A small network was shown many inputs. Here are its activations along a few directions, one row for each input.
In each table, some parts of the input vary, and every possible input appears once, in random order.
A made-up example of a description, with smaller parts first: one of 8 places around a ring, together with either a single point or one of 11 places around a ring or (one of 2 separate values, together with one of 6 places along a line).
Shared parts are said once, and a part with two or three values counts as separate values.
In the rows, 128 means zero.

Other details of the inputs shift rows strongly along three fixed directions, in all tables alike. That doesn't count.

Table:
r1: [184 115 138 162 174  39 126 119 172  59 149  97 100 194]
r2: [162 123 121  84 166  33 141 156 168  81 152  86  81 203]
r3: [112 164 161 118 127 139 180 153 192 178 152 117 170 110]
r4: [134 189 143 131  80 111 181 135 169 195 151 129  98  97]
r5: [137 135 129 160 126 167 131 110 132 159 105 101 117  84]
r6: [ 96  94  90 100  83 104  82 129  44  88 112 177  94 125]
r7: [155 140 123 125 154  25 157 153 162  63 161 127  49 181]
r8: [184 127 144 155 199  48 136 105 160  59 151 108 112 197]
r9: [191 102 179 147  82 185 152 144  69 101 184 164 198 123]
r10: [ 86  83  94 113  98 116  93 133  61  65 113 189 106 129]
r11: [165 145 118 114 161  30 145 152 163  81 169 141  41 185]
r12: [191 107 175 142  89 185 145 142  70 104 189 171 200 126]
r13: [ 83 134 135 120 121 157 148 161 132 171  93 112 137  99]
r14: [194 120 134 146 170  42 111 124 171  80 163  96  73 193]
r15: [ 87  55  99  72 109 135  73 153  61 104 121 152 113 145]
r16: [ 55 145  85 114 185 137  94 142 129 159  61 131 133 102]
r17: [118 179 154 154  95 124 198 140 191 149 141 150 141  99]
r18: [133 147 132 161 147 174 133 101 137 156 102 134 162  84]
r19: [137 161 145  93  99 141 170 146 193 203 154  97 120 120]
r20: [ 82  54 100  76 110 133  76 151  60  95 116 151 123 142]
r21: [ 57 141  62 101 164 133  93 114 149 151  69 126 146 108]
r22: [208 131 139 137 195  55 127 130 147  76 154  91  67 176]
r23: [146 122 134 100 189  31 152 165 169  70 154 103 110 195]
r24: [132 133 130 167 131 168 140 107 135 147  97 107 139  82]
r25: [105 130  48 169 175 142 101 107 123 140  63  94 110  89]
r26: [151 166 174 177 136 152 184 101 178 160 142 100 157 101]
r27: [145  70  89 133 130 150  69 129  36  81 124 144 119 131]
r28: [ 89 104  93 106 103  99  82 122  44  72 106 198 133 128]
r29: [123 152 166 120 114 142 184 177 167 191 134  92 117 115]
r30: [141  73  91 140 141 149  81 124  37  67 115 159 153 132]
r31: [147 145 127 130 166  24 164 150 167  46 155 142  80 180]
r32: [ 83 115  63 171 154 127  74  84 150 142  60 100 102 105]
r33: [ 52 137  57 141 129 118 115 118 137 133  67 140  80  89]
r34: [159 154 162 164 111 147 164 106 179 182 151  87 115 112]
r35: [129 200 159 111 131 147 168 136 181 171 142 111 169 135]
r36: [139 174 154 101  96 152 174 143 177 192 136  84 121 135]
r37: [168 159 167 171 125 151 181 119 173 161 130  82 131  92]
r38: [152 170 172 172 142 153 177  99 178 162 148 108 160 103]
r39: [153  93 195  74  66 173 133 189  70 153 187 161 133 141]
r40: [ 58 151  84 111 191 139  90 143 130 164  72 139 133 103]
r41: [184  89 198 121  54 183 116 118  73 135 202 154 142 136]
r42: [103 147  73 156 202 147  86  84 131 147  65 135 134  90]
r43: [148 154 168 180 121 147 183  99 187 161 137  95 153 112]
r44: [101  86 101  72 106 139  72 133  52  86  97 137 125 165]
r45: [147 115 133 101 182  31 153 168 170  71 153  96  99 197]
r46: [188  98 204 137  84 181 145 128  72  99 172 166 187 121]
r47: [ 56 153  55 139 127  98 117 110 123 136  59 134  97  86]
r48: [154  75 115 111 133 154  50 115  40  98 127 160 101 129]
r49: [ 62 157  69 107 164 139  94 111 135 144  51 112 137 125]
r50: [124  63 112 141 122 134  50  98  69  73 114 175 154 149]
r51: [170 156 121 112 146   7 148 149 146  81 156 123  54 179]
r52: [186  90 201 139  77 181 148 130  71  96 169 158 181 120]
r53: [ 63 144  64 109 152 134  99 114 131 143  45  96 120 127]
r54: [120 130 131 162 120 169 130  99 131 159 118  98 116  90]
r55: [154 151 163 171 110 147 169 105 180 172 145  82 122 113]
r56: [ 81 140 138 121 127 160 150 159 134 173  95 119 150  95]
r57: [174 105 199 133  91 179 129 114  75 109 194 175 187 129]
r58: [ 74 134 123 114 121 159 141 143 152 173 110 130 165  93]
r59: [122 181 149 145  70 109 196 138 166 164 135 118 120  91]
r60: [ 96 118  94 101 116 103  74 121  50  83 121 210 139 133]
r61: [ 84 166 112 141  87 124 161 121 135 155  99 145 138  84]
r62: [162 120 127  80 183  38 134 168 168 107 174 104  66 201]
r63: [187 122 146 149 191  52 139 115 149  58 156  83  81 181]
r64: [ 91  72  94  74 114 129  77 134  68  81 106 157 151 148]
r65: [158 115 128  85 178  36 138 171 166  97 167  98  69 200]
r66: [135 120 181 117  53 151 156 150  94  98 186 211 167 128]
r67: [185  87 193 128  45 173 103 128  90 134 202 158 145 137]
r68: [ 52 161  59 138 160 124 102 112 145 140  81 174 113  92]
r69: [122  57 115 137 123 138  67  92  52  72 111 151 133 148]
r70: [129 155 164 113 118 141 179 177 168 198 139  98 109 116]
r71: [ 95  65  92  70 103 129  74 139  65  89 109 145 128 150]
r72: [142 134 182 111  43 132 154 143  77 110 182 201 178 122]
r73: [126  73 118 129 138 145  61  87  56  79 120 177 156 149]
r74: [121 154 171 124 117 140 190 177 172 182 131  91 127 112]
r75: [130 168 146 141  79 130 192 147 185 172 151 137  95 101]
r76: [ 82 147 141 119 135 162 146 157 137 175  98 128 156  95]
r77: [181 167 141 162 127 160 169 133 164 189 158  95 122  97]
r78: [199  96 173 133  64 188 136 153  63 121 195 148 153 121]
r79: [ 70 143  62 101 147 135  93 115 131 159  54  90  96 130]
r80: [106 151  50 164 200 149  93 100 127 148  78 133 143  94]
r81: [ 97 131  72 148 175 144  75  79 124 166  83 102  77  94]
r82: [123  60 117 134 132 144  71  97  42  65 117 149 128 135]
r83: [ 55 136  61 105 158 130  97 115 150 148  60 119 142 106]
r84: [154 147 157 177 101 137 154 115 194 170 145  87 124 115]
r85: [132 154 146 101  92 141 179 148 191 196 146  92 126 118]
r86: [144  88 184  82  36 167 154 160  96 117 177 147 184 138]
r87: [183 126 145 154 203  50 144 110 150  53 152  95 102 184]
r88: [ 94 127  71 154 172 140  82  82 125 155  75  96  80  94]
r89: [186 140 140 146 211  50 126 104 161  69 163 122 116 199]
r90: [ 86 136  67 166 179 134  68  77 156 151  76 138 137 109]
r91: [ 93 171 124 106 123 169 132 123 144 167 100 122 169 117]
r92: [172  81 201 139  51 178 135 117  77 108 183 141 161 136]
r93: [110 160 119  88 105 168 125 128 141 194 113 106 116 123]
r94: [ 80 148 123 107 136 160 130 140 157 182 126 143 169  94]
r95: [ 90 158 114 102 127 156 126 128 157 173 118 136 173 101]
r96: [116 137 125 172 123 160 113  93 163 160 110 135 166 102]
r97: [ 91 161 123 111 108 167 143 125 142 163  90 105 159 116]
r98: [183 120 138 162 181  40 128 116 174  58 149 104 110 195]
r99: [190  92 175 148  69 184 154 149  67  98 184 146 180 122]
Each input here is: one of 9 places along a line, together with either one of 2 separate values or one of 4 places along a line or one of 5 places along a line.
The inputs of r9 and r30 match in every part but the place on the line of 9. If r76 is changed in the same way as r9 into r30, which row does it become?
Answer: r56
The inputs of r19 and r95 match in every part but the place on the line of 9. If r77 is changed in the same way as r19 into r95, which row does it become?
Answer: r80
Change only the choice among 2 separate values in r6. List by row number the other rows that result.
Answer: r7
Change only the place on the line of 4 in r70. List by row number the other rows that result.
Answer: r36, r65, r85
Change only the place on the line of 5 in r5. List by row number the other rows that result.
Answer: r27, r54, r55, r84
List by row number the other rows that have the place on the line of 9 in common with r71.
Answer: r20, r25, r32, r33, r37, r44, r59, r63, r74, r92

Table:
r100: [168 114 142 137 154  82 129 133 113  64 158 146 125 165]
r101: [123 163 124 145 169 121 151 117 199 167 105  73 127 123]
r102: [128  95 115 117 129 155  76 121  61 113 124 152 123 127]
r103: [ 70 154  94 101 138 104 145 146 175 165  81  94  99 118]
r104: [172 120 217 147  53 177 185 141 127 144 185 126 170 108]
r105: [172 107 146 122 152  98 126 139 113  75 151 111 121 176]
r106: [100  97  95 121 134 162  73 112  63 104  97 166 153 114]
r107: [ 53 159 110 102  97 148 144 148 142 181  97 142 140  89]
r108: [166 154 187 138 106 149 182 141 169 151 175 127 179 130]
r109: [122 161  99 167 167 119 140 109 179 168 104  94  92 101]
r110: [ 87 109  86 139 121 148  81  92  84 115  86 167 141 101]
r111: [135 136 126  80 144  59 141 170 144 104 157 126  77 176]
r112: [119 132 109 153 128 126 128 104 147 133 100 105 118 116]
r113: [166 113 118 133 150  74 105 120 117  75 147 136  91 166]
r114: [136 106 154 117  77 200 113 127  86 161 153 154 163 110]
The inputs of r114 and r101 match in every part but one. If r102 is changed in the same way as r114 into r101, which row does it become?
Answer: r105
What do these inputs look like to the network?
Answer: one of 3 separate values, together with either a single point or one of 4 places along a line
